Each row below holds a small network's activations on one input, seen along a few directions.
In each table, some parts of the input vary, and every possible input appears once, in random order.
Descriptions start from the smaller parts, as in this example, which fits no table here: ring(8) and (point or line(9) or (values(3) and line(6))).
Shared parts are said once, and a part with two or three values counts as separate values.

Other details of the inputs vary at random and push rows far along two fixed directions, the same in every table; ignore that.

A family of inputs:
row 1: [ 40 -69  37 -30  56 -40  10  -7 -16 -22   8   4 -25]
row 2: [ 18  15 -29 -54 -26  27 -20  -4 -22  31 -17  -1 -15]
row 3: [-45  -6  21  42   9   9  31 -28  12   5  21  22  42]
row 4: [  7 -46  14 -48   4 -13  19   7 -15   7  -7 -11 -27]
row 5: [ 26 -18  -9 -21 -10  -3  21  11  -4  -1 -13  -7   2]
row 6: [ 28  18 -19 -41  15  11 -40  21  -3  10 -11  -9 -23]
row 7: [ 13 -51  49 -19  73 -38  -9  -1  10 -45   8 -22 -45]
row 8: [ -8   6 -11 -12 -36  30  14   7  -1  31 -15 -17   7]
row 9: [ 35  10 -28 -19 -25  36   5  34   1  17 -33 -39  -8]
row 10: [ 14  -1  -3 -34   4 -18  -8   3   1  15  -8  16 -15]
row 11: [ 10  -9  23 -10  37  -2 -17   7 -14 -14 -11  -8 -28]
row 12: [ -9   8 -11 -15 -29  -9  14  16  14  18 -10  12   9]
row 13: [ -7  -7  17  -2  34  -9   6  20  20   1  -5 -13 -10]
row 14: [-30   2  16  46   8 -12  -3 -32 -10  -9  16  47  38]
row 15: [ 32  90 -81 -20 -77  54 -47  38 -33  28 -30 -31 -32]
row 16: [-33  -7  16  35  20  -7   9 -13  34 -23   6  -6  13]
row 17: [-20   2  -5  11 -27   2   8   2  27  -4 -16 -27   2]
row 18: [-15   5  24  25  39 -15   1  -5  22  -7  21  22  18]
row 19: [-15  32 -22  10 -21  36 -19 -26  -9  23  13  24  38]
row 20: [  4 -12  10  -4  28 -12 -28 -15   8 -27   8  -4 -10]
row 21: [ 17  13  -6 -34  16  35 -22   9 -15   8  -7 -22 -19]
row 22: [ -4 -44  30 -19   1 -37  27   1 -19  -9 -17   8 -21]
row 23: [ 30 -38  25  -3  53 -15  -4 -11 -13 -22  19  10   1]
row 24: [-32  11   5  35 -25  -3  31   3  31  22   4  17  37]
row 25: [ 38 -18  -1   0  14 -14   0  18 -22 -17  27 -14 -27]
row 26: [  0 -14  17  -8  24   1   1  15 -10  -6 -27 -21 -28]
row 27: [-52   1  21  69 -18 -30  26 -55  -2  -2  26  74  65]
row 28: [ 14  11 -11  -8  -3 -20  -6  24  -5   4  19 -10 -31]
row 29: [-17  40 -35  16 -41  11 -21 -29  17   3  -4  20  28]
row 30: [-25  34 -35  15 -64  14   3  -9  26   0 -14   4  29]
row 31: [ 29 -42  27 -14  60  -2  12  18  -3 -19  -7 -33 -24]
row 32: [-34  24 -13  57 -28 -19  -1 -21  14 -22  41   9  17]
row 33: [-22  33 -19  26 -59  24  13   9  -1  24 -30   2  21]
row 34: [-11   3  22  62  28   4  16 -24  11 -22  33  33  54]
row 35: [ 23  24 -36 -33 -35  24 -20  16 -31  22  10 -25 -35]
Each input here is: values(5) and (point or ring(6)).
The inputs of row 5 and row 4 match in every part but the values(5) part. If row 9 is changed in the same way as row 5 into row 4, which row does it become? -> row 8
Change only the values(5) part in row 18. List by row number the other rows that result. -> row 7, row 11, row 21, row 34
Change only the values(5) part in row 27. List by row number the other rows that result. -> row 1, row 2, row 10, row 29

A family of inputs:
row 36: [  3   5 -15 -31  -5  -7 -33   3  -4   4  -5   0 -26]
row 37: [-23 -38  33  15  -2 -21  35 -35 -14  -1  21  40  41]
row 38: [  0  12 -12 -38  -5  -4 -30   8  -7   1  -3   1 -28]
row 39: [  3 -39  47 -22  63 -23   2  -5  12  -3  -1  -9 -18]
row 40: [-11 -55  38 -17  17 -38  38 -13   7  -6  -8   8 -14]
row 41: [ 49 -20  -7 -62  17  -1  -3  29 -40  12 -12 -16 -43]
row 42: [ -6  38 -20  36 -37  17   9   4   2  17  23  18  25]
row 43: [-10   6 -14   8 -44  19  10 -23 -12  23  -2  28  44]
row 44: [ -6 -26  37  23  59   1   9 -10  14 -27  13  16  22]
row 45: [  5   1   4 -22  10  11 -11  24 -22  -3 -29 -35 -44]
row 46: [-15  46 -22  25 -32   3 -21 -22  -3  -8  25  26  20]
row 47: [-41 -92  73  28  42 -77  65 -41  17 -23  22  39  15]
row 48: [ -6  29 -14  37  10  43 -13  -9  21  -3  -3  14  45]
row 49: [ 23   4 -15 -21  -1 -15 -34  -4 -11 -14   9  -8 -30]
row 50: [ 13   8 -20  -1 -12   7   5   3 -25  21   3  17  12]
row 51: [  2  -2  -1 -20 -14 -11   9  34  18  -4 -30 -29 -18]
row 52: [  7  22  -1 -29  15  24 -19  10  11  17 -20 -14  -8]
row 53: [-26  25 -24  38 -35  17  19   2  19   3  14 -12  24]
row 54: [  3  -1   6  -4   4  13  -8  15 -15   1 -25 -26 -30]
row 55: [-26  21 -15  32 -43  -2  17  11  34   5 -16  -1  32]
row 56: [-15  13 -19  25 -25  15  12   5  16   2   6 -25  10]
row 57: [ -2  45 -20  38  -9  20 -18 -19   3  -9  18  17  33]
row 58: [ 44   3 -17 -19  26   8 -34   7  -9 -16  -7 -27 -26]
row 59: [ 33  -4  -4 -22   1   0  -6  27 -14  11   4 -22 -37]
What do these inputs look like to the network? -> values(2) and (point or ring(5) or ring(6))
The inputs of row 40 and row 47 match in every part but the values(2) part. If row 41 is changed in the same way as row 40 into row 47, which row does it become? -> row 50
